Each row below holds a small network's activations on one input, seen along a few directions.
In each table, some parts of the input vary, and every possible input appears once, in random order.
A made-up example of a description, with smaller parts first: one of 2 separate values, together with either a single point or one of 11 places along a line or (one of 6 places along a line, together with one of 8 places around a ring).
Shared parts are said once, and a part with two or three values counts as separate values.

A family of inputs:
row 1: -48 -17 -11 22 43 -17 8 42 -17 -61 29 -28 45 33 26 16 -47 -25 -3 54
row 2: -42 27 36 5 65 -20 17 14 -24 -58 43 -49 37 24 13 -5 -67 9 20 95
row 3: 36 -80 -49 -56 -83 -1 -8 -32 -12 105 25 3 -85 -32 -10 -45 2 -15 -6 15
row 4: -33 -28 -8 20 66 14 -18 60 -25 -44 5 -44 16 36 43 47 -11 -24 3 28
row 5: -11 59 6 55 61 11 16 -11 7 -40 -23 -33 58 19 2 23 -10 -8 -34 -3
row 6: -23 95 30 6 46 1 55 -2 -20 -43 -17 -35 67 14 -1 11 -40 30 -19 14
row 7: -27 -57 -19 24 68 -10 -56 75 -15 -38 -25 -60 20 63 53 27 27 -34 -4 2
row 8: 33 -19 -72 -64 -66 22 -4 -39 4 112 -29 17 -81 -56 -13 -66 14 -34 3 12
row 9: -25 -38 -28 41 34 -13 -49 50 13 -15 -7 -49 43 106 41 47 37 25 -19 -40
row 10: -7 46 -34 28 61 34 -10 34 2 -47 -47 -24 44 7 18 29 43 6 -32 2
row 11: 17 15 -32 61 66 2 -18 59 15 -37 -68 -22 42 40 42 23 58 -21 -50 -31
row 12: -15 19 -15 38 62 24 -16 27 -10 -55 -43 -74 33 21 24 10 -2 -50 -4 14
row 13: 23 -38 -23 -36 -72 -40 -8 -41 13 50 41 84 -25 -29 -12 -2 31 -25 62 -7
row 14: -2 20 -44 72 44 7 -47 77 36 -17 -31 -8 42 50 40 40 45 38 -18 -25
row 15: -2 43 -24 60 38 9 -24 38 36 -23 3 -6 49 44 34 41 -3 29 -31 -20
row 16: 55 24 63 -36 -68 1 56 -57 -1 28 -26 91 -48 -48 -53 -36 -22 -4 6 -16
row 17: -38 27 23 9 29 -10 11 8 -24 -54 64 -20 66 62 1 18 -40 46 3 27
row 18: 30 -54 -23 -41 -100 -17 -16 -30 17 105 61 22 -71 -17 -9 -61 35 37 -28 -22
row 19: -28 27 -2 19 59 -3 1 29 -23 -71 -33 -41 36 10 10 5 -48 -38 -18 26
row 20: 23 14 57 -39 -47 -10 20 -67 48 55 27 68 -56 -60 -56 -23 -3 57 2 9
row 21: 17 -42 -26 -44 -49 -14 18 -41 -5 20 -47 40 -51 -91 -14 -29 21 -63 62 1
row 22: 21 -11 54 -74 -45 26 33 -54 -30 37 -18 49 -56 -83 -57 -36 -18 -35 31 16
row 23: -23 58 25 54 43 -7 -29 22 22 -41 28 -17 42 11 19 33 -8 44 -29 -11
row 24: 16 -54 47 -75 -38 8 12 -53 9 -7 13 51 -90 -52 -58 -24 -17 13 14 82
row 25: -45 -17 -18 39 25 8 -24 40 3 -40 26 -19 48 71 34 34 9 26 -14 -10
row 26: 19 -36 95 -46 -57 -9 18 -70 3 33 69 27 -64 -36 -64 -24 -8 51 27 -5
row 27: -37 81 43 38 14 -3 30 12 -22 -35 33 -19 79 40 -8 30 -49 46 -10 -31
row 28: 52 -17 -22 -5 -71 24 -19 -26 5 118 33 48 -92 -47 -15 -37 31 22 -18 -53
row 29: -27 44 44 -11 63 -5 25 3 -52 -69 -6 -55 48 23 4 -7 -63 -26 -26 25
row 30: 4 -4 -9 -21 -85 -13 17 -52 26 48 -2 80 -29 -45 -32 -8 40 11 52 -53
row 31: 57 0 -30 -18 -92 17 3 -28 3 119 -28 32 -58 -68 -13 -60 2 2 -3 -51
row 32: 3 -92 -16 -58 -45 -12 18 -45 5 20 1 26 -53 -62 -13 -7 19 -22 71 23
row 33: 76 5 -21 -48 -57 -11 35 -30 32 20 -23 63 -27 -53 -42 -25 60 -33 34 -40
row 34: -36 4 36 54 21 -4 -2 19 -18 -26 41 -34 42 65 28 60 -37 25 -5 -9
row 35: -13 -4 -35 30 67 11 -43 69 -1 -49 -71 -62 31 41 40 0 18 -61 -18 -17
Question: Changing only one part turns row 7 into row 11. The same change can be made to row 3. Which row results?
Answer: row 31
Question: What is each input in this table made of?
Answer: one of 5 places around a ring, together with either one of 3 separate values or one of 4 places along a line
Question: Which other rows does row 19 become when the place on the line of 4 takes its other values? List them by row number.
Answer: row 12, row 29, row 35
Question: Which other rows does row 33 become when the choice among 3 separate values takes its other values? List them by row number.
Answer: row 16, row 31
Question: List by row number the other rows that have the place on the ring of 5 in common with row 26.
Answer: row 9, row 13, row 17, row 18, row 25, row 34

A family of inputs:
row 36: -29 45 6 45 62 20 -39 42 -1 -43 -24 -21 51 36 26 56 21 9 -35 -14
row 37: 26 -60 -44 22 -79 -19 -53 11 32 73 55 41 -58 8 35 9 65 55 -14 -69
row 38: -6 81 14 89 74 9 12 49 2 -34 -15 -11 80 68 -8 29 -20 61 -49 -20
row 39: -1 -52 -65 35 68 -3 -9 64 -6 -33 -49 -65 35 61 45 11 9 -71 10 -11
row 40: 65 -62 -31 -25 -78 6 -7 -2 48 93 -25 65 -86 -43 -3 -14 64 -17 5 -60
row 41: -45 11 -30 34 49 21 -41 44 -22 -29 -26 -60 36 38 60 22 8 -32 -30 2
row 42: -28 -18 27 -47 -10 7 17 -47 -24 -11 20 -9 -20 -32 -23 -23 -32 -17 53 65
row 43: -6 51 66 -21 -22 -25 50 -27 -19 -31 47 33 28 -5 -50 -10 -65 46 -10 24
row 44: -26 15 58 -30 -18 -2 29 -42 -20 -22 17 18 5 -17 -37 -17 -48 18 27 44
row 45: -30 -67 11 -63 -28 5 8 -42 -45 0 11 -34 -36 -16 -5 -43 -38 -64 54 57
row 46: 81 56 -13 -39 -18 -18 32 -51 54 37 -12 42 -34 -97 -41 -20 34 13 -10 -16
Question: What is each input in this table made of?
Answer: either one of 3 separate values or (one of 2 separate values, together with one of 4 places along a line)
Question: Which other rows does row 45 become when the choice among 2 separate values takes its other values? List them by row number.
Answer: row 39
Question: Which other rows belong to the same alternative as row 37? List them by row number.
Answer: row 40, row 46
